Each row below holds a small network's activations on one input, seen along a few directions.
In each table, some parts of the input vary, and every possible input appears once, in random order.
A made-up example of a description, with smaller parts first: one of 6 places along a line, together with either a single point or one of 11 places around a ring or (one of 2 separate values, together with one of 8 places around a ring).
Shared parts are said once, and a part with two or three values counts as separate values.
(in the rows, 128 means zero)

Other details of the inputs vary at random and push rows far along two fixed directions, the same in every table; ignore that.

Table:
r1: [120 128  85 107 153 168 142 224 102 128 160]
r2: [123 125 138 120 120 115 118 134 129 129 114]
r3: [111 126  86 110 149 171 141 226 105 131 155]
r4: [158 136 116 156 151 141 164 128 100 112 162]
r5: [121 103 136 136 109 109 114  96 160 131 125]
r6: [143 111 138 146 118 109 125  96 138 127 120]
r7: [148 166 132 154 162 109 157 107  98  96 144]
r8: [120 122 139 111 120 138 122 122 129 127 128]
r9: [121 105 145 123 104 126 124  90 146 145 126]
r10: [138 135 151 134 121 111 126 105 142 130 108]
r11: [124 124 143 118 105 129 111  96 146 138 106]
r12: [144 117 137 144 108 122 127  88 132 128 127]
r13: [ 93 117 115 112 123 131 113 172 142 133 126]
r14: [118 120 153 115 109 135 118  96 150 135 114]
r15: [121 122 145 113 102 123 106  97 136 132 110]
r16: [146 170 139 157 157 106 161 111  95  97 145]
r17: [126 104 137 130 110 107 117  97 147 146 111]
r18: [137 122 135 138 111 118 131  85 128 139 125]
r19: [127 128 149 121  99 127 114 102 150 141 110]
r20: [133 131 148 128 124 107 120  98 128 121 109]
r21: [119 125 151 116  96 120 110 103 135 133 111]
r22: [108 108 138 100 103 146 110 140 162 148 120]
r23: [152 170 130 160 166 114 162 103 107 101 140]
r24: [106  96 109  99 121 137  89 170 151 148 111]
r25: [129 146  89 129 150 156 147 200  89 123 149]
r26: [106 100 107  95 110 151  89 163 146 150 119]
r27: [145 149 141 141 148 137 144 105 103 112 141]
r28: [147 164 119 152 162 123 160 140 113 111 148]
r29: [150 166 141 161 153 112 160 118  87 103 129]
r30: [146 144 105 158 162 117 164 129 106 118 156]
r31: [111 103  91 100 133 146 108 195 148 148 117]
r32: [106 113 108 111 135 134 104 160 146 134 129]
Description of these inputs: one of 4 places along a line, together with either one of 2 separate values or one of 6 places along a line.
Changing only the place on the line of 4 turns r8 into r20. The same change can be made to r9. Which row results?
Answer: r17
List by row number the other rows that have the place on the line of 4 in common with r5.
Answer: r7, r13, r16, r23, r28, r30, r32
List by row number the other rows that have the place on the line of 4 in common with r12.
Answer: r11, r15, r18, r19, r21, r25, r26

Table:
r33: [ 90 102 154 114  95  91  95 113 161 136 124]
r34: [101 135 155  87 103 123  88 107 156 150  94]
r35: [139 132  96 153 157 156 176 158  83 128 179]
r36: [141 174 109 125 182 157 151 169  94 107 152]
r37: [169 128 135 152 172 124 149  99 124 111 132]
r38: [140 123 162 153 109  97 141  37  97 120 125]
r39: [106 100 157 120  97 103  90 125 156 132  84]
r40: [120 106 119  95  95 178 105 176 145 154 130]
r41: [172 153 139 139 124 141 139 106  86 107 129]
r42: [129  93 142 116 107 112 112 105 186 163 100]
r43: [111 107 119 137  93 117  88  97 179 153 105]
r44: [156 132 161 143 104 102 128  45  91 111 108]
r45: [161 147 151 159 109  85 153  50 147 123 113]
r46: [111 103  86 116 146 131 112 236 125 129 148]
r47: [ 96 123 107  90 119 139 100 183 138 158  99]
r48: [128 163 145 155 147 102 169  95 103  94 156]
r49: [107  93 118 102 102 172 122 170 153 164 145]
r50: [155 142 108 155 165 115 132  86 118 111 147]
r51: [ 99 109 110 106 116 133 102 190 139 147  92]
r52: [134 164 111 135 177 161 162 171 104  96 160]
r53: [123 158 106 138 169 150 174 171 104  95 167]
What do these inputs look like to the network?
Answer: either one of 5 places around a ring or one of 6 places around a ring or one of 10 places around a ring
A walk changes only the place on the ring of 10. It starts at r46 and steps to r39. List the rest of the walk in order.
Answer: r51, r47, r34, r36, r52, r53, r48, r33

Table:
r54: [150  75 156 123 110 126 108  75 171 141 119]
r55: [155 195 146 164 167  58 163 107  76 106 117]
r56: [125 131 184 162  90 109 132  11 106 117 153]
r57: [111 124 166 112  55 121  91  98 111 119  97]
r58: [152  98 165 127  90 126  84  99 132 131  69]
r59: [132  82  65 118 122 145 139 198 180 163 135]
r60: [122 166 104 100 164 210 161 179  78 130 161]
r61: [108 117 195 113  70 135  97 107 117 116  93]
r62: [113 141 161 174 128  62 136  20 136 113 110]
r63: [116 136 149 122 125 163 152 194  85 121 127]
r64: [115 139  81 143 139 157 192 193 105 122 174]
r65: [186 141 108 199 157 115 165  61  83 129 155]
r66: [163 245 139 174 166 152 189 119  98 101 159]
r67: [ 98 126 196 110  74 115 132 112 132 150  93]
r68: [176 120  71 151 170 144 173 193 137 139 167]
r69: [ 99  92 124 105 153 118 104 160 159 117 141]
r70: [160 186 136 169 157  80 133 100  59  67 113]
r71: [119 131 102 136 171 102 147 179 157 116 155]
r72: [152 155 149 168 135 133 171  73  68  83 184]
r73: [160 120 149 182 108  94 146   8 135 142 108]
r74: [ 89 111 131  83  74 127 111 185 132 173 113]
r75: [156 199 148 172 195  83 189 140  62  91 123]
r76: [170 127 101 142 165 163 155 211  83 130 117]
r77: [128 123  98 123 151 171 160 188  87  99 194]
r78: [ 75  83 133  82 106 123  48 196 153 127  76]
r79: [116 176 123 111 186 154 122 179 155 102 129]
r80: [122 148 113 134 186 131 144 224  84 101 120]
r81: [155 105 136 126  75 113  78  89 127 134  73]
r82: [108 134 140 115  93  62  80 102 134 129  80]
r83: [177 190 168 165 118 114 125  26 174 138  87]
r84: [ 76  65 143  79  87 155 102 174 187 162 149]
r85: [103 136 168  63  85 161 102  63 121 133 121]
r86: [177 173 195 145 130 138 129  25 168 116  93]
r87: [134  62  62 110 123 164  97 180 140 147 151]
r88: [141 119 148  99 115 165 100  60 152 162  86]
r89: [ 57  66  88 103 112 113  65 158 173 164 124]
r90: [128 151 103 118 102 130 136 182  76 133 138]
r91: [140  76 125 141  95 120  90  60 148 156 125]
r92: [161 208 119 125 206 129 159  91  50  74 151]
r93: [ 94 116 146 131 114  73 124  94 195 124 110]
r94: [119 120 114 129 181 113 136 176 143 113 160]
r95: [ 92  97 138 133 116  88  80  73 149 128 127]
r96: [ 77  91  81 113 103 162 134 192 133 160 156]
r97: [143 107 166 124  93 107 119 103 148 165  69]
r98: [ 73 121 152  60  92 196  88 177 199 150 118]
r99: [167 131  90 129 134 119 141 179 103 163 114]
r100: [ 64 103 115  54 131 162  65 157 173 157  92]
r101: [173 132  73 131 121 122 123 172  92 148 114]
r102: [ 99 176 152 123 125 102  86  97 201 133  86]
r103: [166 182 144 179 162 124 219 118  93  95 192]
r104: [ 89  83  85  93 152 133  93 198 149 112 149]
r105: [141 160 138 185 137 124 178  70  67 114 179]
r106: [ 97 114 164 125  73 114 148  91 178 137 131]
r107: [160 120  51 157 159 148 179 184 121 138 149]
r108: [147 117 138  76 104 153  89  54 136 148  97]
r109: [103 131  82 142 160 107 154 170 140 115 137]
r110: [131 123 112 123 159 172 169 194  96 110 195]
r111: [176 109  83 144 181 154 162 189 124 136 172]
r112: [ 67  61  99  86 110 121  58 161 174 133 129]
r113: [177 111 170 157 115 105 128  11 135 106 122]
What do these inputs look like to the network?
Answer: one of 3 separate values, together with either one of 4 places along a line or one of 6 places around a ring or one of 10 places around a ring
Changing only the choice among 3 separate values turns r58 into r61. The same change can be made to r73. Which row results?
Answer: r96
Which other rows does r97 become when the place on the ring of 6 takes its other values? List them by row number.
Answer: r58, r76, r81, r99, r101
Which other rows does r85 become when the place on the line of 4 takes its other values? List them by row number.
Answer: r60, r66, r98

Table:
r114: [149 132  87 142 180 148 145 175 128 109 175]
r115: [188 177 121 189 152 136 192  82  97 109 154]
r116: [128 128 136 121  98 116  91 115 160 159  70]
r117: [132 108 152 133  95 101  97 118 128 140  77]
r118: [115 130  66 111 159 118 122 208 101 121 142]
r119: [ 69  77 146 112 102 104 104 146 176 145 110]
r120: [123 164 119 155 170 116 169 137 133 121 144]
r121: [ 92 156 106  87 136 177 125 210  79 114 152]
r122: [126  73 132 107  89 145 125 134 133 164 129]
r123: [119 111 142  99 126 101  87 112 172 128  91]
r124: [125 142 157 121 106  82 113  81 171 137  85]
r125: [175 159 102 149 183 138 133 155  89 111 117]
r126: [104 142  88 145 179 121 154 171  95 110 166]
r127: [148 150  77 143 161 129 127 177  67 120 129]
r128: [151 175 190 182 178  85 165  16 123  83 129]
r129: [ 98  65 102  82  85 156  93 137 142 175 133]
r130: [167 123 170 136 123 133 138  26 130 132 125]
r131: [101 101 121 114  96 126 104 136 198 157 127]
r132: [122  75 117 106 102 159  91 121 178 147 121]
r133: [ 87 127 134  60 124 189  90 199 142 130 121]
r134: [155 112  88 153 138 154 164 183  94 122 164]
r135: [101 166 184  94  90 148 116 106 146 132 102]
r136: [102  78 137 122  89 112 106 141 170 141 133]
r137: [118 122 161 149  98  86 113  39 145 116 136]
r138: [131 177 166 127 134 149 163 155  68  95 141]
r139: [195 180 145 176 152 133 202  53  84 124 152]
r140: [136 116 155 151  86 109 119  24 128 122 126]
r141: [128 120  86 118 153 115 138 226 108 122 133]
What do these inputs look like to the network?
Answer: one of 4 separate values, together with either a single point or one of 6 places along a line
Changing only the choice among 4 separate values turns r118 into r123. The same change can be made to r121. Which row results?
Answer: r133
Which other rows does r120 become when the choice among 4 separate values takes its other values? List them by row number.
Answer: r119, r126, r128
List by row number the other rows that have the choice among 4 separate values in common with r124.
Answer: r115, r116, r120, r131, r135, r139
